A small network was shown many inputs. Here are its activations along a few directions, one row for each input.
Each table varies a few parts of the input and shows all the possible inputs, shuffled.
A made-up example of a description, with smaller parts first: one of 3 separate values, together with either a single point or one of 9 places along a line or (one of 5 places around a ring, together with one of 6 places along a line).
Shared parts are said once, and a part with two or three values counts as separate values.
In the rows, zero is written as 128.

Other details of the inputs vary at random and push rows far along two fixed directions, the same in every table; ignore that.

Rows:
r1: [115 123 131 119 111 128 126 130 139 129 121 132 120 117 122 111 114]
r2: [107 213 103 123 215 151  71 200 161 147 225 103  92 132 104  78 184]
r3: [118 121 126 109 113 133 127 130 139 129 117 132 117 112 123 106 112]
r4: [117 111 123 122 111 127 128 138 143 121 116 120 119 132 127 120 120]
r5: [147 143 137 154 140 123 130 107  92 131 137 139 146 135 138 153 141]
r6: [116 124 132 101 111 121 135 127 146 137 129 122 146 120 116 131 126]
r7: [147 142 135 156 143 127 133 108  90 130 138 143 140 130 138 149 136]
r8: [114 122 121 111 101 125 127 128 129 135 112 108 144 114 116 132 132]
r9: [151 139 132 150 147 123 129 118 104 120 126 139 131 165 146 150 132]
r10: [115 109 117 126 113 132 130 136 136 126 116 110 127 106 118 129 132]
r11: [148 143 138 150 144 126 134 112  98 122 139 154 123 150 144 135 121]
r12: [113 112 114 120 116 135 130 144 138 119 119 123 109 130 127 118 118]
r13: [113 113 116 120 113 130 127 142 139 120 117 120 116 135 128 122 122]
r14: [122 118 131 120 111 122 121 130 150 128 106 116 129 128 124 123 125]
r15: [154 136 146 144 150 117 139 107 119 129 138 139 152 147 139 161 138]
r16: [153 134 141 163 150 125 132 112 104 124 132 139 132 137 142 149 136]
r17: [147 140 147 143 145 117 141 105 109 132 150 152 149 140 138 152 132]
r18: [115 109 120 126 108 127 129 132 136 128 113 107 134 111 121 135 136]
r19: [117 120 118 106 114 136 130 137 133 125 122 131 112 121 124 105 111]
r20: [116 118 115 112 112 137 131 130 125 131 119 119 129 101 118 120 123]
r21: [146 148 133 142 142 124 130 114  94 125 131 147 134 163 143 145 128]
r22: [118 109 131 115 116 123 138 130 152 128 129 122 138 118 121 134 128]
r23: [113 124 132 117 106 124 124 129 141 130 119 128 127 121 122 114 119]
r24: [113 119 128 118 103 125 128 128 133 133 119 119 134 114 120 122 125]
r25: [151 149 140 145 141 121 129 110 100 127 131 146 137 160 143 142 127]
r26: [149 145 128 142 152 134 134 117  91 123 138 156 119 150 146 134 122]
r27: [124 105 126 109 122 131 141 130 149 127 126 128 131 109 122 127 119]
r28: [119 113 129 126 116 128 126 133 148 124 114 125 117 118 125 116 119]
r29: [120 115 128 102 118 130 141 126 139 133 132 135 133 108 119 122 115]
r30: [151 149 143 148 139 119 128 106 100 134 130 136 148 144 138 150 138]
r31: [119 107 130 116 119 127 140 131 150 127 130 126 132 113 120 130 123]
r32: [117 113 120 122 116 132 128 141 144 121 120 122 112 127 125 114 118]
r33: [148 144 140 150 141 123 131 110 100 124 137 151 130 156 144 139 125]
r34: [119 114 131 125 112 123 124 131 149 125 111 121 124 123 126 121 122]
r35: [118 110 127 126 109 125 128 131 140 127 113 112 131 116 123 129 130]
r36: [124 110 117 117 120 136 130 137 140 121 115 126 111 125 128 113 113]
r37: [114 118 130 108 115 126 139 129 142 132 137 132 134 110 117 124 120]
r38: [159 136 140 155 155 128 129 110 110 123 128 150 123 140 148 138 124]
r39: [114 119 126 120 108 130 130 130 131 131 122 123 128 110 119 118 122]
r40: [121 115 127 120 110 123 125 131 143 130 107 105 136 121 120 131 132]
r41: [116 129 132 111 107 123 120 129 143 135 114 121 132 125 120 116 122]
r42: [159 133 137 157 155 129 133 110 102 124 129 141 130 134 144 145 132]
r43: [153 139 136 156 145 121 128 110 102 129 125 125 147 142 139 163 148]
r44: [144 143 133 148 141 125 133 114  93 122 136 152 128 159 145 142 125]
r45: [115 214 108 126 220 143  61 204 182 150 217  84 101 140 103  83 197]
r46: [119 117 123 113 112 134 131 128 129 131 117 124 126 107 121 115 117]
r47: [118 111 111 113 120 139 131 142 136 119 115 125 108 126 128 114 115]
r48: [120 107 115 119 116 136 131 133 133 126 111 113 126 103 121 126 127]
Description of these inputs: one of 2 separate values, together with one of 4 places along a line, together with either a single point or one of 5 places along a line.
Question: Changing only the place on the line of 4 turns r6 into r37. The same change can be made to r15. Which row results?
Answer: r31
Question: Changing only the place on the line of 4 turns r47 into r9. The same change can be made to r3. Which row results?
Answer: r41
Question: Start at r18 and move only the place on the line of 5, one step at a time. The first step leads to r35. Which rows follow, in order?
Answer: r34, r4, r13
Question: Change only the place on the line of 4 in r34. List by row number the other rows that result.
Answer: r14, r28, r38

Rows:
r49: [106 151 114 107 150 141 110 162 152 135 172 124 106 120 115  88 136]
r50: [121  57 121 114  57 124 156 107 128 107  52 128 125 123 138 137  84]
r51: [111  76 132 110  51 120 156 104 119 115  63 138 128 125 131 129  81]
r52: [108 141 103 116 158 146 107 171 158 130 154 108 101 119 115 102 146]
r53: [201 197 160 199 221 125 132  89  47 128 193 190 133 186 171 160 144]
r54: [113 146 124 118 155 135 106 153 169 148 164  98 136  87 103 117 164]
r55: [113 147 118 102 155 140 114 164 162 135 170 121 105 120 113  88 133]
r56: [110 141 108 117 158 144 108 171 159 128 156 106 100 120 112 101 146]
r57: [108 158 125 113 142 123 105 155 161 153 165  82 152 111  97 127 174]
r58: [118  62 132 113  55 118 156 108 132 109  54 129 129 126 134 132  81]
r59: [106 151 114 123 146 135  94 168 157 132 151 102 109 127 115  96 150]
r60: [109 156 115 123 145 137  95 167 154 136 150  99 110 127 111  94 149]
r61: [113 149 107 123 146 141  98 169 153 133 149  94 104 124 113  98 151]
r62: [116  63 120 119  55 123 153 109 121 107  59 127 125 124 138 135  89]
r63: [106 158 116 110 145 139 107 161 152 138 165 119 108 121 108  93 138]
r64: [110 152 121 115 150 133 103 163 166 134 152 112 107 128 113  97 143]
r65: [203 192 158 212 222 120 117  96  64 125 169 173 135 193 175 171 156]
r66: [205 107 181 194 121  92 183  25  38 118  88 184 199 174 180 238 116]
r67: [112 151 125 121 148 133 108 152 158 150 165  94 137  87  99 115 164]
r68: [123  63 142 114  64 116 165  95 135 124  74 125 157  89 123 152 101]
r69: [109 153 115 107 152 139 107 162 162 136 164 124 108 121 113  96 137]
r70: [115  70 114 107  67 131 159 112 112 110  64 135 123 116 133 133  85]
r71: [115 151 104 116 149 142  97 166 152 133 144  97 106 123 115  98 151]
r72: [114  67 132  99  57 121 165 105 132 111  72 147 128 120 130 128  72]
r73: [111 156 112 114 148 139  93 165 155 136 144 101 111 125 113  94 148]
r74: [114  65 118 114  59 129 163 111 111 109  65 134 122 118 131 135  83]
r75: [110 151 127 110 146 123 108 157 175 149 163  85 151 111  98 129 172]
r76: [114  82 126  96  60 125 159 103 118 117  73 148 130 117 130 126  76]
r77: [118 143 111 122 153 139 101 168 164 130 149  97 103 127 115 101 150]
r78: [109  75 136 108  54 107 157  99 131 128  77 112 171 110 120 162 114]
r79: [103 154 114 111 146 138 105 162 156 134 166 122 108 121 112  95 140]
r80: [198 190 148 215 227 128 124  99  48 120 182 178 127 187 175 174 160]
r81: [114  82 128 102  58 122 152 104 120 117  62 140 129 124 133 128  83]
r82: [110 148 114 101 155 142 111 163 160 136 169 124 106 119 115  89 133]
r83: [209 109 177 203 125 101 181  27  23 103  77 216 156 193 197 210  85]
r84: [114  85 134  99  62 110 152 101 129 133  78 109 173 107 117 159 116]
r85: [192 199 159 209 216 119 118  94  58 127 179 181 133 192 173 167 157]
r86: [117  79 125  91  66 129 162 105 116 118  81 149 127 116 132 118  74]
r87: [212 195 169 211 225 117 128  73  50 141 181 171 168 154 163 193 172]
r88: [107 146 122 121 148 132 106 153 162 147 165  96 136  86 102 115 165]
Question: Changing only one part turns r55 into r49. The same change can be made to r77. Which row results?
Answer: r62
Question: What do these inputs look like to the network?
Answer: one of 5 places along a line, together with either one of 2 separate values or one of 6 places along a line
Question: Change only the choice among 2 separate values in r68. List by row number the other rows that result.
Answer: r75
Question: Which other rows agree with r67 in the place on the line of 5? List them by row number.
Answer: r51, r53, r57, r60, r61, r63, r74

Rows:
r89: [182 171 153 174 169 119 163  62  44 124 148 190 154 168 181 170 108]
r90: [131 210 129 139 182 127 102 140 114 135 175 130 127 160 135 114 153]
r91: [100 100 119  97 109 139 126 151 165 140 124  96 127  79  95 113 138]
r92: [117  52 143  96  20 114 159  96 119 112  41 150 143 136 125 136  69]
r93: [118  40 132 112  36 122 165  94 112 125  52 133 151  80 118 153  96]
r94: [ 96  99 123  83 103 128 130 144 171 132 128 118 119  96 102 106 118]
r95: [ 93 109  91 101 109 153 102 185 164 114 107 104  73 126 108  76 118]
r96: [ 81 201 100  82 189 151  71 215 213 161 231  82  93  95  79  49 176]
r97: [183 155 162 193 169 104 145  72  67 117 133 171 154 192 177 189 124]
r98: [122  37 137  98  48 119 166 103 132 122  61 142 148  99 117 147  82]
r99: [ 96  96  93  98 117 153 120 169 162 117 121 114  72  97 118  72 106]
r100: [184 157 155 199 168 112 145  79  66 116 131 148 161 173 171 192 151]
r101: [143 181 125 167 179 127  98 134 119 140 165 101 138 137 134 143 181]
r102: [145 184 133 153 192 127  99 147 143 136 176 112 132 153 131 133 173]
Question: What do these inputs look like to the network?
Answer: one of 2 separate values, together with either a single point or one of 6 places along a line
Question: Changing only the choice among 2 separate values turns r98 into r102. The same change can be made to r94. Which row results?
Answer: r97

Rows:
r103: [160 154 128 177 170 147 116 120  82 115 129 169  90 144 157 118 120]
r104: [159 149 131 156 175 146 146  96  46 118 164 197 105 143 159 127 101]
r105: [116  28 124 129  26 115 164  93 109 101  28 105 157 111 132 174 100]
r106: [138  19 118 126  55 123 179  98 122  89  28 115 134 115 140 167  95]
r107: [158 166 156 167 154 109 116  98  89 144 126 124 165 136 139 165 161]
r108: [162 147 106 182 163 150 124 126  65 103 117 142  85 158 159 134 124]
r109: [102  66 139  78  22 112 187  73  98 135  62 136 182  86 118 159  86]
r110: [111 138 117  99 167 146 105 173 210 144 182  95 110  80  92  88 151]
r111: [106  84 112  78 109 140 160 141 167 133 134 127 135  76 111 121 106]
r112: [ 93 177 112  94 148 131  68 186 190 138 155  92  97 151 109  71 155]
r113: [161 153 131 177 147 117 115 112  75 136 120 107 168 149 140 180 164]
r114: [ 85 180 103  60 146 135  94 180 174 142 190 122 112 139  94  74 137]
r115: [159 146 165 156 157 119 139 109 115 122 152 164 136 165 148 137 119]
r116: [ 95  95 125 105  86 119 128 149 177 120  88 115 109 124 116 109 108]
r117: [164 152 160 168 155 111 132  92 108 137 161 147 155 124 136 160 147]
r118: [111  76 125 108 111 132 135 140 177 121  91 105 122  90 119 120 119]
r119: [158 147 151 181 159 116 118  99 111 131 138 137 154 132 144 170 155]
r120: [ 87  97 119  70  87 128 153 145 161 129 128 138 123 114 107 111  94]
r121: [150 151 145 148 155 122 151  97  93 141 173 159 163 119 138 167 148]
r122: [ 95 178 126  94 142 131  88 164 177 171 176  75 142  85  76  92 173]
r123: [165 153 134 167 166 141 131 113  78 123 151 179  96 136 155 104 108]
r124: [ 92 164  89 102 141 142  72 202 177 140 150  72  90 167 111  84 165]
r125: [ 92 113 126  73  66 121 126 139 169 127 103 124 123 137 117  81  89]
r126: [155 140 129 179 163 120 126 126 102 111 128 128 118 188 152 157 147]
Question: Changing only one part turns r119 into r105. The same change can be made to r107. Which row results?
Answer: r113
Question: What do these inputs look like to the network?
Answer: one of 4 places along a line, together with either a single point or one of 5 places along a line
Question: Which other rows agree with r123 in the place on the line of 4? List them by row number.
Answer: r110, r115, r117, r122, r125
Question: Which other rows agree with r111 in the place on the line of 4? List them by row number.
Answer: r104, r109, r114, r120, r121
